These are the activations of a small neural network, seen along a few directions. Each row is one input.
In each table, some parts of the input vary, and every possible input appears once, in random order.
A made-up example of a description, with smaller parts first: values(2) and (point or line(9) or (line(4) and ring(8))).
Shared parts are said once, and a part with two or three values counts as separate values.
In the rows, 128 means zero.

Other details of the inputs vary at random and push rows far along two fixed directions, the same in every table; ignore that.

Rows:
x1: [115 121  90 137 117 151 149 116 105 114 114]
x2: [152 102 145 151 135  72 122 115 136 113 125]
x3: [110  96 111 132 103 166 114 112 116 133 114]
x4: [138 107 104 145 125 143 137 101 102 120 101]
x5: [138 126 151 168 129  73 129 102 115  97 132]
x6: [121 122 151 139 138  83 103  86 116 108 152]
x7: [ 91 113  83 118 117 146 113 122 116 137 105]
x8: [120 106 109 149 126 134 142 112  89 118 117]
x9: [155 152 141  99 125 136 144 184 144 145 145]
x10: [118 121 159 142 143  77 106  83 114 114 154]
x11: [129 118  95 134 123 155 145 105 111 124  99]
x12: [140 175 140 108 122 135 153 172 146 133 150]
x13: [133 173 142 112 132 151 117 168 156 159 158]
x14: [131 172 141  98 123 136 105 180 147 162 136]
x15: [164 175 154 112 132 152 143 164 139 157 129]
x16: [132 174 150 102 138 159 115 169 157 132 148]
x17: [145 160 135  97 123 135 151 176 157 140 142]
x18: [154 111 152 157 136  73 124  97 134 109 114]
x19: [ 87  91  64 108 133 222 128 130  93 133 108]
x20: [117  85  78 143 127 159 147  82  90 116  85]
x21: [164 152 143 102 132 139 141 180 156 157 137]
x22: [ 84  98  60 103 132 221 132 124 106 123 105]
x23: [ 80  80  69 128 121 146 113  99  96 129  91]
x24: [169 153 138 106 127 135 137 175 162 144 137]
x25: [114 117 161 154 147  84  97 101 130  95 136]
x26: [150 110 157 153 141  79 128 103 129 122 114]
x27: [149 166 147 112 124 137 146 180 134 138 153]
x28: [122 106 172 160 115  84  96  96 130 118 130]
x29: [136 160 168 107 112 159 117 166 152 165 142]
x30: [ 96 102  92 121 123 149 110 129 101 149 107]
x31: [154 112 152 154 136  79 123 104 131 115 114]
x32: [122 124 152 142 137  77 103  82 121 103 153]
x33: [144 117 145 152 134  78 131  93 142 109 110]
x34: [113 131 149 139 136  75 109  77 130 102 151]
x35: [151 150 145  99 129 137 148 184 141 152 145]
x36: [ 82 100  57 109 127 214 129 120 108 119 106]
x37: [161 158 137  98 131 139 145 174 169 147 133]
x38: [150 121 154 162 135  84 124  96 116 112 116]
x39: [114 111 171 154 118  84 106  89 141 115 126]
x40: [125 174 142 111 136 145 124 156 164 154 154]
x41: [ 87  89  52 120 126 214 131 123  93 155 117]
x42: [130 170 136 100 121 137 107 176 149 158 134]
x43: [137 124 149 165 129  79 128 107 110 101 131]
x44: [128 111 155 158 135  74 137 114 107 109 140]
x45: [130 170 157 104 105 157 120 159 167 153 140]
x46: [147 184 144 110 126 147 151 169 145 137 140]
x47: [131 180 146  88 135 145 125 144 150 141 162]
x48: [117 122 146 161 138  83 104  99 137 119 146]
x49: [129  91  93 134 125 124 139 111 130 117 108]
x50: [147 156 139  94 128 136 153 177 154 142 141]
x51: [110  90  53 118 112 200 158 137  80 125 113]
x52: [ 98  75  72 139 122 151 155 101  83 106 108]
x53: [ 94 114  87 134 127 155 124 108 126 132 128]
x54: [140 102 150 151 132  62 130 113 126 103 134]
x55: [147 117 151 149 140  79 133  97 141 112 110]
Each input here is: line(5) and (values(5) or ring(6)).
Q: Changing only the line(5) part turns x25 into x19. The same change can be made to x31. Which row results?
A: x26
Q: Changing only the line(5) part turns x27 into x12. The same change can be made to x2. Which row results?
A: x49
Q: Start at x29 and move only the line(5) part, one step at a time. The first step leads to x28. Which rows follow, in order?
A: x3, x39, x45
Q: Which other rows agree with x3 in the line(5) part? List them by row number.
A: x4, x5, x16, x18, x24, x32, x42, x48, x51, x54

Rows:
x56: [111  79  43 103 115 218 149 133  87 145 102]
x57: [138 117 153 162 131  68 139 107 115 101 132]
x58: [137 133 142 121 117 141 121 146 142 145 121]
x59: [140 132 136 128 129 132 122 130 138 138 122]
x60: [154 163 143 103 131 140 136 159 156 147 138]
x61: [130 123 103 127 122 143 154 140 112 124 121]
x62: [113  73 108 154 127 113 118  92 102 119 106]
x63: [147 136 135 116 128 139 135 144 133 140 135]
x64: [128 108 110 127 124 155 126 127 118 139 114]
x65: [100 103 142 154 136  86 111  89 114  98 145]
x66: [132 137 127 113 117 146 123 152 151 147 115]
x67: [101 145  81  93 120 202 123 151 121 154 126]
x68: [163 165 196 154 137  53 137 125 150 107 149]
x69: [128 127  80 112 118 180 161 149 113 132 114]
x70: [114 140 140 122 131 137 121 129 130 122 153]
x71: [159 181 139 100 121 168 159 186 141 148 144]
x72: [107 129 145 136 135  99 114 115 132 111 151]
x73: [127 187 147  95 126 158 116 175 146 160 156]
x74: [ 89  91 109 147 134 110 115  82 111  98 130]
x75: [137 143 117 106 125 158 128 158 146 152 120]
x76: [ 86  89 111 156 131  98 102  76  98 109 121]
x77: [101 109 137 155 132  96 102  83 106 112 132]
x78: [146 160 165 119 124 117 118 152 168 144 127]
x79: [162 178 178 133 134  85 144 148 157 121 146]
x80: [114  77 115 155 119 119 115  85 114 116  97]
x81: [ 99 117 104 131 126 153 112 102 106 128 123]
x82: [141 141 100 100 125 179 155 168 117 144 128]
x83: [158 152 171 138 138  85 136 136 137 118 144]
x84: [130 110 166 155 125  71 108 110 138 121 121]
x85: [120  88  92 145 133 119 142  98 100 105 107]
x86: [162 169 179 133 143  74 136 139 156 118 145]
x87: [146 148 197 146 129  50 105 134 168 127 136]
x88: [156 180 154 100 130 145 127 174 170 159 136]
x89: [165 176 162 103 131 133 134 167 162 149 148]
x90: [ 86 100  56 106 122 213 136 117 101 128 119]
x91: [126  84 112 160 135 100 138  79  96  95 111]
x92: [151 164 124  98 129 155 151 180 139 145 137]
x93: [134 108 139 146 136  78 122 101 132 112 125]
x94: [125 121  86 101 119 189 134 159 125 157 111]
x95: [120  90  84 122 124 153 137 121 107 131 112]
x96: [ 94  91 117 151 133 117 115  76 106  97 132]
x97: [ 99 115 128 148 134 103 104  83 116 114 126]
Q: Describe the family of inputs behind these rows.
A: ring(6) and (values(2) or line(5))
Q: Changing only the ring(6) part turns x77 into x97. The same change can be made to x83. Which row results?
A: x86
Q: Which other rows does x88 become when the ring(6) part takes its other values? List them by row number.
A: x59, x62, x64, x75, x94
Q: Which other rows does x67 become when the values(2) part takes its other values? List them by row number.
A: x74
Q: Which other rows does x76 become when the values(2) part takes its other values? List them by row number.
A: x72
